A small network was trained on made-up records. Each row is its average activation on records with the value named, seen along a few directions.
Related values have similar rows: they may be neighbours, one step apart, or belong to one group.

Other fields shift rows strongly along one fixed direction, in all tables alike. That doesn't count.

Zet, 20 values:
p2: [  7   8   5   5  -2 -12 -11  -7  11   8   2 -18 -31 -20  17  -9  10]
p19: [  5  -7   1   2   5  -3 -20  -8  12   9   9   5 -10   5  -3  -4 -10]
p10: [ -5 -16 -10   4  -2  -9   2  -6   5  -6 -16  -3   0 -13   4  -1  14]
p16: [ 17  11   6 -13 -13  14   3  -7  20  11  -1 -20   6 -23   9  -5   4]
p18: [ -3 -21   0   1   2  -3  13  -2 -26 -12   3  10  20  12 -14   5   5]
p6: [ -7  13 -17   1   6  -2 -13  -9  19  36   0 -23 -24  -2  -2  -6   7]
p5: [ -5  13  -8  -2  10  -6 -20  -1   9  -3  10   0   1  11 -13  -6 -18]
p1: [-2 11 -5  0 -5 21  5 -7  3  4 -2 11 -8  3 -2  3 19]
p7: [ -7  -5 -14  -9  14  -6   1  -5  14  22   2 -13  -2  -2   8 -18   1]
p15: [  0   1  -2   3   7 -13  -6  22  -8 -27   4   5  -7   7 -10   5  -2]
p17: [  7 -13   6  11 -16 -14  22  10 -18 -10  -9  31  24   3 -19  -8 -18]
p12: [  4  13   3  12   4 -11   5  18 -11  -6 -16  15  -4   7 -11  -8  19]
p11: [ 13   8   8  -4  10  12  -4  -7 -11  -6  -2   9   5  -6   7  18 -14]
p9: [ 12   2  -6   5   5  13   8   7   4 -15  17  13   4  11  -3  13 -11]
p8: [ -3   3   5   9  -1  -2  -8  -9   7  12  10 -32 -16 -14  30   2   6]
p4: [-16 -24  29  11 -15  -1  19  15 -32 -24   2  45  50  15 -28  11 -17]
p13: [ -5   9   2  -5  -7  -9  -9  -1  -6 -11   6 -13   0  11  18  13   3]
p3: [-10  16   6  -6   0   7   3 -11  12   9 -15 -40 -29   6  16   1  16]
p14: [ -5  -5  -3 -17   7   9  17   7 -13 -14   0  22  19  -8  -8  15  -2]
p20: [  2 -17  -5  -8  -8  15  -9   2  10  25  -3  -5   3   1   6 -20 -15]
A value of Zet combines one of 5 hidden first parts with one of 4 second parts; all combinations occur once.
p2 and p11 share the first part; p2 and p17 share the second. Which value has the first part of p17 and the second part of p11?
> p16
p15 and p5 share the first part; p15 and p10 share the second. Which value has the first part of p10 and the second part of p5?
> p7
p13 and p9 share the first part; p13 and p3 share the second. Which value has the first part of p3 and the second part of p9?
> p1

Sut, 20 values:
z8: [ -8  -4  -7  -7   6   3 -10  -7   8  16   1 -11  -2   3   0 -10   0]
z18: [ -1   4  -1 -12   6   7  -5 -11  20  18  -4 -12 -10  -6   3 -13  -4]
z1: [  9   5   6 -10  -4  13   9   3  -6   5 -12   0   6  -7   8   4   5]
z14: [ -7  -4 -15   0   7  -4   0   3   7   9  -8 -10 -10  -9   7  -9  12]
z19: [-10  18   6   6   7  -7   1  -6  -2   0  -7 -23 -19   0   8   9  16]
z11: [ -3   1   4   3   0   1  -8  10 -12   2   2  22   5  19 -22   4  -9]
z6: [  7   0  -3  -2   7 -13  -4  12  -6 -26   1  20   7   9 -16   9  -6]
z7: [ -4   8  -3  -6  -1  11   3   0  -2 -20   8  -5  -2   3   5  11  -1]
z12: [  0   7  -1   7  -1 -12   1   8  -2  -3  -8  18 -11   6  -9  -2  10]
z15: [ -3 -17  18   6 -16   1  20  16 -23 -21  -3  52  53  13 -36  13 -18]
z10: [  4  -9   6   0   9   0  -4   2  -7   2   8  23  13   9 -16   8 -22]
z4: [ 2  0  5  0  4 11  1 -9 -3 -5  7  4  5 -7 13 11  6]
z13: [ -2   1 -11  -7  -4   9   5 -15  14  12   1 -35 -21  -8  20   3  23]
z3: [ 8  6 -5  2 -3 10 13  3  3 -1 -4  8  3 -7 -8 -7  7]
z9: [ -3 -25  21   3  -3 -12   5  14 -24 -17   9  39  35   2 -18   9 -22]
z2: [  2  12  -7  -3   7   1 -11   6   6   3  14   0   5  12  -3   3 -14]
z17: [  1  -1   4  12  -9  -3   0  -3   2   6  -6 -17 -14   2  15 -10   2]
z5: [ 13   7 -12   5   3   0 -11 -17  17  15  -2 -30 -32 -26  21 -12   9]
z16: [ -7  -8  -7  -1  -9 -12   2 -12   1  10  -4 -20   0  -7  10 -13   6]
z20: [  3  -2   2   3  -5  -3  -6   4   8  -4   7 -24  -9  -3  18 -10   0]
A value of Sut combines one of 5 hidden first parts with one of 4 second parts; all combinations occur once.
z14 and z8 share the first part; z14 and z3 share the second. Which value has the first part of z3 and the second part of z8?
> z18
z9 and z10 share the first part; z9 and z17 share the second. Which value has the first part of z17 and the second part of z10?
> z11
z12 and z19 share the first part; z12 and z5 share the second. Which value has the first part of z5 and the second part of z19?
> z4

Gibu, 10 values:
g8: [-2  7  1  1  0 -5 -1  2 -1 -6 -1 -9 -6  3  5  2  4]
g10: [ -2  -6  -3  -3   8  -8  -3   3  -3  -2   2  12   9   5 -12   0  -9]
g7: [ 2 -9  3  2 -1  0 -2  2 -3  7  1  8  4  3 -3 -4 -8]
g3: [ -5 -10   4  -2  -3   4  10   0  -9  -1  -3   7  11   2  -2   4   3]
g1: [  3  -1   0   3   0  -1   8   9 -10 -14  -2  17   7   4  -8   6   2]
g5: [ 3 -5  4 -4 -1  4  6  2 -4 -2 -2  9 13 -3 -3  1 -5]
g6: [ -2   2   1  -1   7  -3  -2   8  -6  -4   0  21  10  13 -19   4 -10]
g4: [ 1  2  5  4 -4 -1  5 -3 -3 -3 -4 -2 -1 -7  4  3  6]
g2: [ -2  -1  -2   2  -7   3  -4  -5  10   8   3 -12  -5  -7   6  -8   1]
g9: [  3  20 -14  -1   1   7 -17 -17  28  18   6 -50 -41 -15  32  -9  15]
Gibu is arranged as a ring.
Name the neighbours of g8, in listed order.
> g1, g9
Name the neighbours of g5, in listed order.
> g3, g2
